Q:
[[135 111 147 136 131 134 101]
 [141 117 154 149 138 125  99]]
A: 135

Q:
[[132 119 133 155 131 126]
 [124 116 126 117 122 122]]
A: 132

Q:
[[121 129 143 132 128 146 149]
 [151 153 157 150 144 148 146]]
A: 121

Q:
[[158 125 140 153 134]
 [145 154 124 145 141]]
A: 158

Q:
[[101 106 122 102]
 [122 117 128 117]]
A: 101

Q:
[[117 132 143 134 126 129 121]
 [150 123 138 128 132 127 130]]
A: 117
---
[129 116 104 102] → 129, 102

[121 106 121 113 147 118 122] → 121, 122

[117 127 141 149 156 132 155] → 117, 155

[[117 153 136 131 135 124]
 [123 142 130 132 135 129]] → 117, 129

[ 99 109 102 131 113] → 99, 113

[128 126 150 102 128 107] → 128, 107

[140 150 137 142 129 138 144] → 140, 144

[129 109 149 134] → 129, 134

[[135 130 137 148 130]
 [121 127 141 152 127]] → 135, 127
---
(117, 99, 125, 118) result: 125, 99
(123, 155, 140, 135) result: 155, 123
(155, 143, 157, 116, 145) result: 157, 116
(138, 136, 125, 102, 111) result: 138, 102
((110, 135, 136, 120, 139, 144, 136), (140, 128, 113, 143, 120, 108, 110), (106, 123, 123, 136, 119, 122, 135)) result: 144, 106
(136, 122, 131, 128, 100) result: 136, 100
((124, 120, 130, 102, 138, 120), (131, 123, 141, 107, 149, 130)) result: 149, 102
((111, 118, 113, 137, 113, 114, 110), (129, 129, 129, 134, 123, 129, 122), (122, 139, 122, 152, 112, 125, 128)) result: 152, 110
---
[101 129 103 145 108 100 108] 145
[114 138 111 119 150 121 144] 119
[112 147 108 153 116 113 151] 153
[112 155 129 128 126 139 126] 128
[116 131 114 122 146 134 106] 122
[143 102 123 136 145 151 121] 136
[134 146 151 139 155 129 127] 139
[142 113 111 110 145 101 133] 110
---
Input: [150, 125, 120, 116]
Output: 150, 116
Input: [117, 134, 150, 112, 121, 129, 136]
Output: 150, 112
Input: [133, 140, 131, 115, 100, 138]
Output: 140, 100
Input: [[143, 146, 132, 144, 142], [124, 128, 156, 147, 130], [135, 134, 144, 128, 130]]
Output: 156, 124
Input: [[138, 133, 109, 111, 106], [126, 120, 147, 142, 108]]
Output: 147, 106
Input: [140, 124, 151, 135]
Output: 151, 124
Input: [107, 129, 113, 128]
Output: 129, 107
---
Input: [125, 107, 131, 128]
Output: 125
Input: [128, 119, 113, 104]
Output: 128
Input: [101, 132, 101, 151]
Output: 101
Input: [150, 136, 125, 133]
Output: 150
Input: [108, 99, 107, 134]
Output: 108
Input: [143, 118, 158, 102]
Output: 143
Input: [129, 110, 151, 149]
Output: 129
---
[105 102 140 102 101] out 140

[[130 129 144 139 108]
 [133 138 120 118 150]
 [121 121 123 135 104]] out 150

[140 103 136 121] out 140

[128 128 151 129 105] out 151

[[136 149 124 119 119 113]
 [153 157 150 133 105 132]] out 157

[[131 127 138 135 134]
 [120 132 110 107 117]] out 138

[[126 126 131 112 119 128 112]
 [144 111 124 155 128 127 126]] out 155

[156 120 113 131 106 126 112] out 156

[[128 128 128 128]
 [128 124 126 125]
 [127 150 120 149]] out 150

[141 151 115 135 125 140] out 151
---
[151 147 154 156] 154
[114 121 116 144 128 150] 116
[ 99 143 105 138] 105
[122 104 124 104 107 129 140] 124
[115 107 150 132 133] 150
[131 151 122 124] 122
---
[[100 124 128 128 137 141 140]
 [100 124 128 128 137 141 140]]: 137

[[130 123 131 140]
 [156 127 109 116]
 [141 112 122 121]]: 156

[132 109 115 103 116 135 133]: 116

[125 122  98 129 148]: 148

[124 121 132 129 124 155]: 124

[119 124 125 157 128 125]: 128

[124 158 112 132 104 143]: 104

[143 150 101 128 112 134]: 112
---
array([[133, 125, 120, 125, 121, 123, 137],
       [105, 144, 140, 104, 109, 130, 122],
       [107, 143, 145, 103, 113, 132, 117]]) -> 122

array([[127, 106, 122, 132],
       [114, 148, 124, 119]]) -> 119

array([[125, 136, 122, 136, 107, 102, 121],
       [128, 129, 128, 128, 127, 128, 127],
       [126, 126, 128, 127, 129, 130, 128]]) -> 127

array([[121, 149, 132, 126, 122],
       [129, 133, 125, 132, 147],
       [117, 112, 123, 143, 127]]) -> 147

array([[130, 131, 113, 156, 126],
       [125, 125, 127, 122, 143]]) -> 143

array([[128, 150, 139, 120, 120],
       [133, 148, 140, 126, 128]]) -> 128
---
Input:
[[115 148 112 146 127 113]
 [144 151 140 154 132 118]]
Output: 112

Input:
[[120 132 127 133 119 152]
 [134 124 145 130 150 127]
 [114 123 114 112 157 120]]
Output: 145

Input:
[[124 151 112 140 133 124 129]
 [118 154 107 130 141 131 125]]
Output: 112

Input:
[[129 125 133 129 130 128 129]
 [128 122 134 125 131 128 137]
 [131 139 121 137 121 128 101]]
Output: 134

Input:
[[132 121 138 132 140 131]
 [115 140 131 121 144 154]]
Output: 138

Input:
[[124 156 141 127]
 [125 157 133 116]]
Output: 141

Input:
[[148 130 142 134 132]
 [153 128 144 124 129]]
Output: 142

Input:
[[152 127 131 125]
 [143 125 129 125]
 [139 128 128 137]]
Output: 129
---
Q: [116 149 127 139 121 118 133]
A: 133
Q: [139 154 156 136]
A: 136
Q: [123 110 157 117]
A: 117
Q: [155 119 125 154 124 139 122]
A: 122
Q: [100 117 131 123 116 106]
A: 106
Q: [121 117 126  98 128]
A: 128
